A small network was shown many inputs. Here are its activations along a few directions, one row for each input.
Each table varies a few parts of the input and shows all the possible inputs, shuffled.
Descriptions start from the smaller parts, as in this example, which fits no table here: line(6) and (point or line(11) or (values(3) and ring(5))).
Shared parts are said once, and a part with two or three values counts as separate values.
In the rows, zero is written as 128.

Other details of the inputs shift rows strongly along two fixed directions, in all tables alike. That doesn't count.
To show where, the next rows are all for the same input, with only those details redrawn:
[101 127 136 136 130 118 102 141 128 109 120 110 131 130 133 156]
[129 131 155 109 124 116 180 146 128 138 131 108  78 127 159 141]
[100 127 135 136 131 118 102 141 128 109 120 110 131 130 133 155]
[ 88 136 100 121 131 110  86 135 120 141 136 136 154 104 104 111]
[129 131 154 110 124 116 179 146 127 139 132 108  78 127 158 140]
[111 143 105  89 125 104 156 138 115 183 153 143 109  92 117  79]
[104 125 145 140 130 120 107 142 131 101 116 103 125 137 141 167]

Rows:
R1: [122 138  94 116 130 100  81 105 133 139 147 147 171 102  90  99]
R2: [106 121 112  68 116 155 149  82 117 134 100 222  47  92  73  48]
R3: [145 124 138 143 122 148  96 115 146 104 133 101 130 147 139 162]
R4: [125 125 118 147 121 140 122 125 119 104 113 124 153 137 126 157]
R5: [132 105 161  90 118 159 160 105 133  98  91 200  16 122 109  99]
R6: [122 132  81 135 127 124  95 135 111 143 138 161 179 107  92 101]
R7: [136 135 159 118 116 118 184 148 134 143 117 112  91 125 157 122]
R8: [131 129 140 141 122 120 116 123 145 104 114 118 140 150 119 176]
R9: [124 145 159 120 127 137 188 126 123 141 126 113  84 131 158 128]
R10: [134 130 140 144 137 133 112 100 135  92 124 109 135 139 134 165]
R11: [113 136  88 133 130 132 105 112 124 143 122 144 169 113  82 117]
R12: [119 134  96 121 128 132  85 114 130 163 135 150 170 119  94 122]
R13: [123 111 103 129 129 131  91 116 129 153 139 142 178 109  95 106]
R14: [136 122 138 137 122 123 117 146 128  91 109 110 152 149 136 155]
R15: [135 111 154 155 139 133 117 120 136  92 134 119 139 146 125 163]
R16: [ 99 140  98 129 134 104  90 126 136 135 136 144 165 120 110  94]
R17: [135 120 136 138 119 143 108 128 128 114 121 122 148 150 145 175]
R18: [154 118 163 114 118 114 191 120 142 129 143 118  96 136 140 138]
R19: [121 135 127 144 131 139 118 109 133 110 117 123 142 143 113 165]
R20: [107  99 159 114 111 149  92  99 145  51  63 183  63 138  96 139]
R21: [158 132 105  92 125 121 151 116 129 191 152 144 126  94 124  77]
R22: [121 135 148 115 132 136 185 133 115 140 131 107  76 126 158 138]
R23: [125 133 144 106 123 113 175 144 125 147 136 115  84 120 150 129]
R24: [131 127 134 139 114 120 117 130 132  96 120 123 146 148 133 171]
R25: [147 125 125 157 127 139 102 128 138  96 133 110 134 132 122 140]
R26: [117 122 152 149 127 145 103 142 135 121 102 107 140 139 154 155]
R27: [151 118 143 154 139 129 107 125 138  93 122 112 137 134 136 158]
R28: [150 130 152 116 122 105 178 138 127 136 140 121  88 149 157 123]
R29: [ 89 145  86 132 144 123  93 113 123 141 137 147 168 115 104  85]
R30: [171 126 158 108 127 132 171 115 141 146 141 112  89 135 166 144]
R31: [149 120 118 112 131 120 175 126 123 169 157 150 122 101 108  79]
R32: [135 138 107 115 140 117 168 143 126 172 146 149 115 108 132  63]
R33: [145 129 154 116 132 134 177 135 141 151 132 116  90 146 179 128]
R34: [146 124 133 150 114 126 108 126 149  87 123  98 132 139 127 153]
R35: [117 123  89 129 133 122  76 133 116 161 137 149 175 121 111  87]
R36: [140 133 112  96 129 118 152 129 115 190 159 150 116 124 137  77]
R37: [132 146  94  96 118 125 175 114 106 173 154 157 125 106 112  88]
R38: [142 136 146 125 141 124 181 139 134 140 141 128  89 138 162 112]
R39: [142 140 105  80 124 128 156 131 110 188 156 152 133 112 127  78]
R40: [124 112 133 151 132 137 123 111 131 102 121 116 152 132 114 147]
R41: [102 122 136 151 136 142 116 139 119 101 105  99 128 131 141 162]
R42: [143 146 106  93 133 120 164 137 105 171 161 158 127 111 116  72]
R43: [105 126 137 148 144 133 101 144 119 110 126 116 127 130 136 153]
R44: [108 119 146 139 135 144  97 140 127 121 117 104 128 139 153 170]
R45: [129 125 135 143 131 143 124 133 117  89 107 108 149 148 137 157]
R46: [108 137 148 153 139 134 103 137 127 110 120 122 136 136 137 144]
R47: [110 114 132 140 133 143  96 147 125 129 112 108 139 127 145 154]
R48: [146 125 147 149 142 127 105 116 137  92 132 116 133 140 136 163]
R49: [118 117 107 124 131 130  88 108 129 152 149 146 174 115  96 110]
R50: [155 146 107 107 124 125 157 118 127 161 172 140 102 106 113  78]
R51: [114 130 144 158 136 135 106 147 128 111 110 118 140 130 136 139]
R52: [125 116 139 152 136 140 105 140 144 115 107 109 143 150 160 149]
R53: [136 134 167 112 123 140 174 137 132 158 128 114  87 135 173 134]
R54: [135 125 143 122 134 131 178 156 117 148 132 117  83 116 154 123]
R55: [125 132  97 130 136 127  96 143 109 130 134 147 176 118 102  99]
R56: [117 129  89 141 141 115  83 138 110 144 142 155 169 118 101  80]
R57: [155 134 151 102 118 117 187 141 125 128 135 118 101 144 153 133]
R58: [136 116 122 139 117 142 106 135 126 123 115 125 158 139 137 160]
R59: [136 122 136 145 120 122 119 132 145 105 104 115 144 144 118 171]
R60: [119 139  97 133 138 125  94 119 125 145 140 156 164 118  84 118]
R61: [146 120 125 145 119 147  94 122 143 113 127 104 140 135 131 146]
R62: [151 137 107 109 129 123 172 133 124 180 144 154 118 106 105  92]
R63: [124 131 139 138 133 141 121 125 117  88 117 111 145 153 137 161]
R64: [171 125 152 113 119 109 181 125 143 131 130 111  94 125 150 133]
R65: [131 142 164 114 118 116 181 139 134 141 127 114  86 131 158 128]
R66: [144 134 147 123 131 125 185 125 117 135 139 120  85 150 158 124]
R67: [146 141 107 103 123 121 171 131 110 169 158 161 119 112 120  94]
R68: [102 134 138 153 132 141 114 130 125 110 103 111 141 130 134 141]
R69: [133 125 149 114 121 117 182 154 128 140 122 105  83 121 157 134]
R70: [134 134 132 151 125 145 111 105 139  85 131 100 125 144 127 159]
R71: [131 123 146 158 142 125 105 138 123  96 130 121 131 162 145 151]
R72: [114 126 133 159 140 137 121 130 136  95 105 107 139 147 148 146]
R73: [122 128  89 114 128 133  84 136 112 155 132 146 188 113 105  95]
R74: [127 119 131 149 126 110 104 142 129 105 117 118 145 149 134 136]
R75: [123 135  92 130 136 123  93 102 124 134 134 138 168 101  96 103]
R76: [104 133  94 134 132 106  93 136 137 136 126 140 169 115 110  90]
R77: [132 122 121 141 113 119 115 138 130 106 114 127 157 136 124 155]
R78: [ 93 105 109  94 116 163  58  89 129 115  87 219  98 103  65  78]
R79: [124 141  93 126 117 114  84 110 137 126 152 133 156 112  90 102]
R80: [159 112 158 118 116 115 194 129 142 131 133 115 101 130 139 132]
R81: [139 128 128 156 123 147 114 113 138  86 122  97 129 139 127 154]
R82: [123 116 147 150 134 138 125 104 134  92 127 113 141 144 123 164]
R83: [163 124 140 112 119 138 180 132 137 166 124 123 101 133 144 140]
R84: [106 133  85 137 136 120  92 123 108 142 135 147 169 119  99  84]
Question: Describe the family of inputs behind these rows.
Answer: values(4) and (point or (values(2) and line(10)))
Question: Changing only the values(4) part turns R40 into R13. The same change can be made to R11. Which row results?
Answer: R83
Question: Changing only the values(4) part turns R66 into R71. The same change can be made to R2. Which row results?
Answer: R5
Question: Start at R34 and move only the line(10) part, one step at a time. The first step leads to R64. Which rows follow, in order?
Answer: R80, R59, R77, R14, R74, R76, R7, R69
Question: Which other rows does R42 become when the values(2) part takes its other values? List them by row number.
Answer: R55
Question: Which other rows does R30 become when the values(4) part takes its other values? List them by row number.
Answer: R1, R10, R48
Question: Which other rows does R26 become when the values(4) part takes its other values? List them by row number.
Answer: R7, R51, R68

Rows:
R85: [ 96 148  45 115 135 110  53 109 115 181 164 174 205  78  55  42]
R86: [110 127 135 158 133 120  97 146 129  96 115 101 157 144 137 167]
R87: [124 123 132 151 133 135  95 132 128 109 121 112 162 144 133 164]
R88: [140 127 155 107 126 132 180 131 131 140 127 130  62 127 153 114]
R89: [108 114 140 150 133 148  83 131 130  90  94 132 136 145 131 154]
R90: [127 117 138 152 129 135  82 119 142  87 116 118 144 142 125 160]
R91: [118 115 139 148 126 145  95 121 134  84  95 129 140 143 119 166]
R92: [121 147  60  60 118 117 163 112 104 226 163 202 126  63  67   9]
R93: [121 122 123 151 131 124  87 127 132  93 118 130 156 137 112 142]
R94: [123 122 126 151 133 135  94 134 127 113 120 116 168 142 131 155]
R95: [149 132 149 109 122 128 196 145 123 159 136 111  90 130 165 133]
R96: [160 129 147 113 124 130 200 141 126 158 136 116  97 134 163 127]
R97: [160 133 150 119 124 125 196 127 133 138 142 110  85 135 155 133]
R98: [147 132 149 111 124 125 186 144 127 156 135 109  91 131 165 134]
R99: [150 137 139 115 128 119 194 138 124 155 150 113 100 127 154 117]
R100: [124 125 132 160 135 127  92 129 132  88 120 110 160 149 130 159]
R101: [119 128 132 157 135 126  98 128 132 101 126 103 158 141 131 162]
R102: [142 123 160 103 121 135 185 130 131 138 122 131  59 132 155 126]
R103: [ 99 144  40 110 133 117  56 111 108 187 160 183 211  80  54  45]
R104: [109 115 146 146 133 144  81 128 133  89  99 128 127 146 135 159]
R105: [120 130 120 155 135 128  88 125 129 101 128 117 164 139 120 145]
R106: [140 141 134 109 127 116 192 145 121 164 149 112  97 119 154 110]
R107: [158 129 146 114 124 127 188 129 130 136 140 124  83 130 148 117]
R108: [106 125 123 143 128 130  88 112 133  91 113 130 144 128 102 149]
R109: [142 139 136 106 125 117 188 141 127 170 148 112  92 116 152 108]
R110: [110 122 135 149 129 130  93 122 131  77 104 125 143 142 115 159]
R111: [153 135 142 112 126 120 189 135 130 159 149 112  95 125 153 117]
R112: [118 152  61  61 120 107 158 107 110 223 171 194 120  57  65   5]
R113: [ 93 146  43 109 136 109  56 118 109 195 163 176 214  78  61  45]
R114: [110 124 134 150 130 128  86 136 134 105 117 102 157 140 135 169]
R115: [111 126 136 154 131 127  85 136 136 103 118  99 155 139 138 168]
R116: [129 115 136 150 130 139  82 122 138  91 112 123 147 145 127 160]
R117: [137 130 152 109 128 131 186 135 125 137 128 131  66 129 153 112]
R118: [104 120 142 152 134 132  89 135 130  81 100 128 131 145 128 154]
R119: [121 123 123 150 132 130  84 117 135  95 122 124 152 133 112 145]
R120: [162 133 146 116 123 118 201 137 129 142 141 119  89 136 153 125]
R121: [129 121 124 151 131 139  91 126 130 107 119 123 162 143 125 151]
R122: [117 128 125 154 136 120  96 136 126 106 127 110 168 140 130 149]
R123: [148 126 150 101 117 134 186 122 131 138 124 135  72 128 141 128]
R124: [127 115 137 149 127 136  83 118 140  88 114 120 145 144 123 163]
R125: [146 121 160 108 124 144 190 136 126 139 116 134  62 136 161 124]
R126: [134 131 144 103 127 124 184 136 122 145 130 140  73 124 147  98]
R127: [100 136  44 109 131 121  55 111 111 181 151 191 203  79  51  38]
R128: [136 129 145  99 123 130 176 128 130 152 131 140  68 119 145 103]
R129: [107 126 121 140 127 124  95 122 128  94 111 139 146 129 100 141]
R130: [129 122 138 155 130 134  89 122 141  92 120 107 151 147 133 168]
R131: [107 127 121 141 130 130  92 117 128  94 115 133 145 128 105 140]
R132: [134 153  58  68 125 108 154 116 109 236 181 185 141  70  83  11]
R133: [111 120 125 139 125 140  85 115 128  97 107 139 147 132 105 152]
R134: [ 77 153  40 113 136 101  59 121 108 192 164 164 209  69  58  44]
R135: [104 120 143 152 135 137  87 125 134  82 104 121 127 142 128 159]
R136: [122 123 132 149 131 128  93 129 134 107 123 108 159 142 131 164]
R137: [164 125 156 113 122 130 188 126 137 135 136 118  72 132 154 126]
R138: [142 137 145 116 126 115 193 149 123 150 139 106  97 130 163 125]
R139: [125 119 135 157 133 129  89 127 134  81 114 118 151 146 126 155]
R140: [109 115 144 148 132 147  84 128 130  88  99 131 130 146 132 161]
R141: [153 136 136 104 124 119 189 132 130 169 152 120  98 119 149 110]
R142: [149 124 155 101 114 132 192 119 134 132 124 130  67 129 141 135]
R143: [153 134 146 118 126 114 197 144 126 146 142 113  99 134 156 128]
R144: [148 130 146 114 123 128 192 148 124 158 130 112  97 130 165 130]
R145: [126 119 121 142 130 138  84 120 130 108 119 136 154 134 113 140]
R146: [115 119 141 144 124 137  89 114 140  82 105 123 133 139 118 167]
R147: [168 120 155 114 120 139 195 132 133 137 125 126  79 138 158 130]
R148: [150 130 148 111 122 129 196 147 123 160 133 112  92 131 166 129]
R149: [127 121 132 152 129 134  86 121 138  95 119 112 155 146 126 166]
R150: [130 119 131 157 131 141  91 128 133  97 112 116 161 149 132 162]
Question: Changing only one part turns R98 into R113. The same change can be made to R95. Which row results?
Answer: R87
Question: Describe the family of inputs behind these rows.
Answer: line(6) and line(11)
Question: Start at R138 and move only the line(6) part, one step at a time. The first step leads to R122. Which rows follow, in order?
Answer: R100, R139, R110, R126
Question: Which other rows does R105 become when the line(11) part takes its other values? List them by row number.
Answer: R85, R97, R100, R103, R120, R121, R130, R132, R149, R150
